Each row below holds a small network's activations on one input, seen along a few directions.
In each table, some parts of the input vary, and every possible input appears once, in random order.
Descriptions start from the smaller parts, as in this example, which fits no table here: one of 3 separate values, together with either a single point or one of 9 places around a ring or (one of 5 places around a ring, together with one of 6 places along a line).
Shared parts are said once, and a part with two or three values counts as separate values.
In the rows, zero is written as 128.

Table:
R1: [149 146 147 124  87 146 114 136 131 111 152 101 137 125 166]
R2: [136 151 120 131 163 131 122 127  85 150 127 118 171 155 164]
R3: [107 102 132 124 127 122 158 141 160 115 106 158 109  97  65]
R4: [140 110 136 128 128 115 134 116 158 110 126 135  65 122 112]
R5: [ 90 119 110 135 148 131 150 150  90 129 105 139 131 107  92]
R6: [131 146 132 118 106 159 120 125 107 126 152 112 188 133 164]
R7: [155 149 147 132 137 103 100 120 227 110 144 153 116 120 120]
R8: [154 142 138 130 127  95  98 104 227 127 152 152 124 137 112]
R9: [111  91 118 121 118 119 154 127 162 129 110 160 117 113  61]
R10: [106 144 118 136 181 128 133 149  74 146  93 116 137 136 132]
R11: [139 102 127 130  87 128 131 108 120 136 138 118  85 132 143]
R12: [130 161 126 130 170 135 126 142  87 134 122 111 162 142 171]
R13: [125 157 138 118 114 164 124 140 108 107 147 110 179 123 173]
R14: [153 136 139 124  77 139 107 119 131 127 154 103 147 136 160]
R15: [142 103 126 122 118 109 130 102 158 127 131 137  74 137 105]
R16: [ 93 105 100 130 143 126 143 140  90 145 112 142 139 119  88]
R17: [135 107 138 135  98 135 135 122 120 116 133 114  78 121 149]
R18: [109 131 113 134 175 119 127 138  70 161 101 124 146 149 127]
Question: The inputs of R18 and R10 match in every part but one. If R11 is changed in the same way as R18 into R10, which row does it become?
Answer: R17
Question: What do these inputs look like to the network?
Answer: one of 2 separate values, together with either a single point or one of 8 places around a ring
Question: Change only the choice among 2 separate values in R4. List by row number the other rows that result.
Answer: R15

Table:
R19: [141 147 147 115  90 158 122 131 136 103 154 108 155 123 165]
R20: [146 142 136 123  91 133 108 122 154 121 154 115 149 131 145]
R21: [158 135 146 133 123 101 104 111 225 107 155 152  94 121 124]
R22: [ 87 158 101 131 198 144 129 156  30 152 103 116 197 141 142]
R23: [126 109 130 123 100 149 145 131  87 114 130 111 105 117 143]
R24: [120 103 118 121 142 111 143 122 161 134 115 159 123 127  77]
R25: [129 118 131 129 154  93 138 127 204 116 110 167  88 112  58]
R26: [130 104 122 131 101 128 131 123 105 134 131 119  99 128 122]
R27: [139 106 139 135 126  99 123 115 188 120 116 141  47 123  98]
R28: [ 98 117 125 129 118 149 153 147 108 117 116 135 145 100 109]
R29: [115 152 110 137 174 144 135 145  13 156 108  92 159 155 190]
R30: [105 112 118 128 120 126 140 140 127 138 117 144 141 113  91]
R31: [155 132 135 125 107 120 110 100 184 124 154 136 125 137 137]
R32: [134  99 128 128 114 114 134 104 139 136 127 133  79 136 113]
R33: [138 184 135 131 163 150 104 146  59 148 131  92 213 157 206]
Question: What do these inputs look like to the network?
Answer: one of 3 separate values, together with either a single point or one of 4 places along a line
Question: The inputs of R19 and R23 match in every part but the choice among 3 separate values. If R20 is changed in the same way as R19 into R23, which row does it become?
Answer: R26
Question: Which other rows agree with R28 in the choice among 3 separate values? List them by row number.
Answer: R22, R24, R25, R30

Table:
R34: [175 134 138 113  61 128 107  99 171 119 175 109 124 144 157]
R35: [ 88  85 109 118 134 124 172 131 150 123 109 170 135 103  47]
R36: [149 196 136 141 223  99  97 128 158 141 120 138 173 158 169]
R37: [131 182 129 124 176 130 100 134 167 143 144 154 238 146 139]
R38: [106 139 101 144 192 113 126 134  44 171  94 102 122 154 152]
R39: [180 135 144 136  95 115 106  88 163 120 167 107  72 155 182]
R40: [ 97 154 116 127 119 182 136 161  49 111 141 110 214 101 167]
R41: [ 99 136 102 132 176 124 120 135  43 162 100 106 142 158 136]
R42: [146 131 156 117  81 165 122 123 107 104 144  91 115 133 190]
R43: [104  78 106 130 108 133 156 116  72 165 119 141 138 134  90]
R44: [160 117 143 135 114 101  97 103 211 118 152 139  78 130 110]
R45: [116  86 106 128 116 124 154 126  71 162 105 130 120 137  95]
R46: [145 191 134 123 185 120 101 139 165 143 130 136 219 150 139]
R47: [145 131 147 118  59 171 130 132 114 107 142  94 145 122 177]
R48: [116 115 142 125 103 117 146 143 195 101 111 154  96  87  55]
R49: [160 122 139 149 127  87 103 104 212 119 141 145  57 132 130]
R50: [147 191 140 127 208 112  91 126 156 136 128 136 194 156 151]
R51: [106  98 110 133 179 104 162 134 142 122  89 165  58 115  77]
R52: [102 108 138 126  95 122 148 132 195 100 122 164 117  81  54]
R53: [159 114 141 126  92 102 101 119 218 123 148 145 109 124 104]
R54: [ 98  92 110 119 143 118 171 140 147 121  98 162 115 107  49]
R55: [119 113 143 130 128 118 137 136 192  98 117 152  64  93  65]
R56: [131 128 139 114  55 176 131 122 118 110 159 104 160 112 175]
R57: [111 159 124 130 126 175 140 170  46 109 129  94 198 110 167]
R58: [100  93 113 118 165 112 158 131 140 117  97 159  81 114  60]
R59: [113 160 136 126 148 167 129 166  38 108 127  94 166 120 182]
R60: [119  87 108 128 139 118 143 113  64 157 102 126  89 142 107]
R61: [ 98 136  99 135 152 130 130 148  50 168 103 113 172 151 124]
R62: [118 164 141 135 160 151 136 175  37 120 118  90 144 123 197]
R63: [152 131 161 132  96 153 131 124 106 111 139  85  97 136 204]
R64: [162 128 134 110  54 133 106  93 175 125 186 124 139 136 156]
R65: [177 133 142 119  82 124 100  84 163 112 175 106  94 151 166]
R66: [123 116 141 140 141 105 142 138 193 102 108 158  41  90  86]
R67: [ 86 127  93 131 145 139 131 137  54 171 117 124 188 142 122]
R68: [145 109 140 125  81 106 102 109 219 124 158 156 127 119 102]
R69: [126  91 107 142 153 110 147 115  65 165  94 125  68 142 123]
Question: What do these inputs look like to the network?
Answer: one of 4 places along a line, together with either a single point or one of 8 places around a ring
Question: The inputs of R35 and R54 match in every part but the place on the line of 4. If R68 is changed in the same way as R35 into R54, which row does it become?
Answer: R53
Question: Which other rows agree with R36 in the place on the line of 4? List them by row number.
Answer: R38, R39, R49, R51, R62, R63, R66, R69
Question: Start at R65 and move only the place on the ring of 8, one step at a time. The first step leads to R44. Which rows follow, in order?
Answer: R55, R58, R60, R41, R59, R42
